Here are a small network's activations along a few directions, averaged over the inputs that share one value of a field.
Values that are neighbours, or in one group, have similar rows; names and order tell nothing.
(in the rows, 500 means zero)
Random noise pushes rows far along 2 fixed directions. That doesn't count. These rows show it; they differ only by the noise:
[415 496 501 461 458 483 493 548 420 438 503 466]
[381 426 603 358 583 523 452 515 482 353 446 428]
[405 381 651 307 694 548 408 445 577 368 383 422]
[440 483 508 452 500 490 474 510 467 468 475 471]


Values of Nodo:
u4: [476 407 662 383 703 571 461 405 594 416 404 390]
u11: [488 579 406 566 395 445 575 652 376 497 541 506]
u7: [655 587 462 565 546 499 506 381 630 723 431 473]
u13: [607 393 571 439 780 550 343 330 783 577 304 550]
u14: [641 715 513 391 629 488 461 508 722 610 279 330]
u2: [517 565 257 689 240 438 602 598 317 600 646 648]
u8: [260 181 725 239 661 639 494 486 403 104 575 516]
u6: [837 729 412 755 490 360 434 411 775 874 402 506]
u15: [367 358 496 458 491 561 559 519 401 383 608 592]
u16: [517 583 660 342 624 497 419 497 623 416 334 344]
u9: [699 627 450 639 480 425 479 483 576 676 453 447]
u12: [598 501 383 629 526 514 502 424 601 671 526 559]
u10: [565 518 255 748 307 447 583 489 434 705 645 659]
u5: [482 397 511 501 420 581 512 361 397 546 636 746]
u1: [524 617 468 553 371 465 544 570 420 524 551 429]
u3: [345 408 486 532 345 500 582 597 331 351 676 585]
Nodo is arranged as a line.
What is the length, in steps, of the shortest route from u6 to u11? -> 5
Name the neighbours of u3, in listed order. -> u15, u10
Name the neighbours of u14, in listed order. -> u16
Name the neighbours of u12, in listed order. -> u13, u2
Name the neighbours of u5, in listed order. -> u8
